A small network was shown many inputs. Here are its activations along a few directions, one row for each input.
Each table varies a few parts of the input and shows all the possible inputs, shuffled.
A made-up example of a description, with smaller parts first: one of 4 places along a line, together with either a single point or one of 11 places around a ring or (one of 2 separate values, together with one of 8 places around a ring).
Shared parts are said once, and a part with two or three values counts as separate values.
In the rows, 128 means zero.

Other details of the inputs shift rows strongly along two fixed directions, in all tables alike. That doesn't count.

A family of inputs:
x1: [138 137 125 130 117 133 137 133 123 142 130 131 119]
x2: [105  69 157 109 199 134  96 118 155  26 139 138  71]
x3: [119 100 140 115 157 137 117 126 140  79 132 132  80]
x4: [ 98 126 120 141 131 105 108 118 131 109 106 104 197]
x5: [112 128 121 131 123 119 122 123 132 121 112 110 157]
x6: [145 135 130 132 123 135 140 131 130 143 130 133 125]
x7: [146 135 130 133 125 134 139 129 129 144 133 135 127]
x8: [137 135 130 134 130 126 130 128 123 141 138 138 137]
x9: [143 133 132 132 129 133 139 125 130 140 138 136 122]
x10: [131 134 125 131 120 129 135 126 131 137 123 122 134]
x11: [141 129 134 132 135 131 132 129 127 133 139 140 123]
x12: [129 132 125 128 121 130 133 128 129 134 125 123 126]
x13: [132 133 127 134 126 126 133 122 131 135 126 124 144]
x14: [137 138 125 130 117 133 136 133 121 143 131 132 117]
x15: [ 69 124 109 140 124  91  93 113 129  89  89  82 216]
x16: [ 93 129 113 111 111 112 101 142 101 139 124 127 142]
x17: [139 136 127 129 118 134 138 133 125 143 128 130 120]
x18: [143 135 129 131 121 135 141 131 129 144 129 131 123]
x19: [140 133 133 131 133 130 134 124 126 139 144 141 121]
x20: [138 122 133 125 135 137 135 126 137 121 130 131 107]
x21: [114 134 118 107 108 124 118 143 102 155 139 140 108]
x22: [137 127 130 126 126 136 135 133 131 130 128 131 113]
x23: [142 135 128 129 120 135 140 132 129 144 128 131 121]
x24: [144 134 129 131 124 135 141 127 132 142 131 131 123]
Description of these inputs: one of 2 separate values, together with either a single point or one of 11 places along a line.
Q: Change only the place on the line of 11 in x14. List by row number the other rows that result.
A: x1, x4, x6, x7, x8, x11, x17, x18, x22, x23
Q: Change only the choice among 2 separate values in x18. List by row number the other rows that result.
A: x20

A family of inputs:
x25: [142 115 134 101 121 158 143 133 139 131 127 134  58]
x26: [ 99 107 131 136 155 118 109 120 133  41 113 107 106]
x27: [136 155 108 123  75 134 150 145 119 195  99 112 169]
x28: [ 93  94 138 126 172 119 113  96 165  57 124 106 125]
x29: [147 126 138 112 148 138 133 116 126 132 171 168  77]
x30: [165 177 125 168 103 129 153 126 121 186 131 125 181]
x31: [103 111 124 134 126 113 102 144 135  85  87 103 170]
x32: [160 138 130 121 119 145 162 121 147 173 140 138 110]
x33: [117 101 135 141 156 116 105 125 148  85 105 116 180]
x34: [142 173 114 163  97 114 159 102 123 181 131 110 176]
x35: [168 120 152 127 157 147 132 143 113 135 176 186  78]
x36: [138 169 101 136  70 132 157 120 116 187 116 104 145]
x37: [ 84 104 123 122 127 113 101 144 137  86  74  96 189]
x38: [124 143 117 107  99 126 129 132 106 179 146 137  91]
x39: [ 79 135 112 120 118  83 102 100 121 137 128 104 210]
x40: [147 113 148 108 151 138 125 134 119 135 171 170  89]
x41: [110  76 145 115 178 129 103 127 159  58 104 124 147]
x42: [157 159 136 160 127 130 151 113 125 151 144 129 132]
x43: [114  77 144 104 177 134 112 121 165  67 115 124 122]
x44: [134 115 142 105 138 144 122 159 109 135 158 163  53]
x45: [ 76 138 105 152 117  91  85 145  95 122  98 108 222]
x46: [143 175 104 148  75 124 159 120 108 176 122 106 140]
x47: [160 126 137 137 128 150 142 147 130 108 138 143  64]
x48: [134 124 130 107 137 147 124 139 116 128 154 160  39]
Q: Changing only one part turns x41 into x37. The same change can be made to x39. Which row results?
A: x38
Q: What do these inputs look like to the network?
A: one of 2 separate values, together with either one of 4 places along a line or one of 8 places around a ring
Q: A walk changes only the place on the ring of 8. It starts at x28 and steps to x32. List the rest of the walk in order.
A: x43, x41, x33, x30, x42, x34

A family of inputs:
x49: [ 84 120 116 130 129 104  99 122 126  99 105 103 179]
x50: [147 160 112 129  84 134 151 140 111 191 128 129 128]
x51: [115 117 131 128 142 119 113 125 131 108 125 127 149]
x52: [138 162 114 143  96 117 140 129 111 186 128 127 179]
x53: [107 118 129 128 141 116 110 123 129 106 124 122 151]
x54: [163 167 121 160 102 127 164 113 134 179 126 117 176]
x55: [167 130 140 141 135 148 157 125 150 131 127 130 113]
x56: [123 158 106 134  84 118 136 133 111 177 113 112 171]
x57: [143 121 138 120 140 140 132 133 127 128 148 149  84]
x58: [104  95 138 111 158 130 105 128 137  72 127 128  92]
x59: [ 59  89 124 119 156 101  78 118 139  43  95  93 165]
x60: [171 115 152 107 147 165 148 142 129 131 170 174  11]
x61: [142 113 142 114 148 145 130 133 130 115 149 152  68]
Q: What do these inputs look like to the network?
A: either one of 2 separate values or one of 11 places along a line
Q: What sort of input is x55?
A: one of 2 separate values
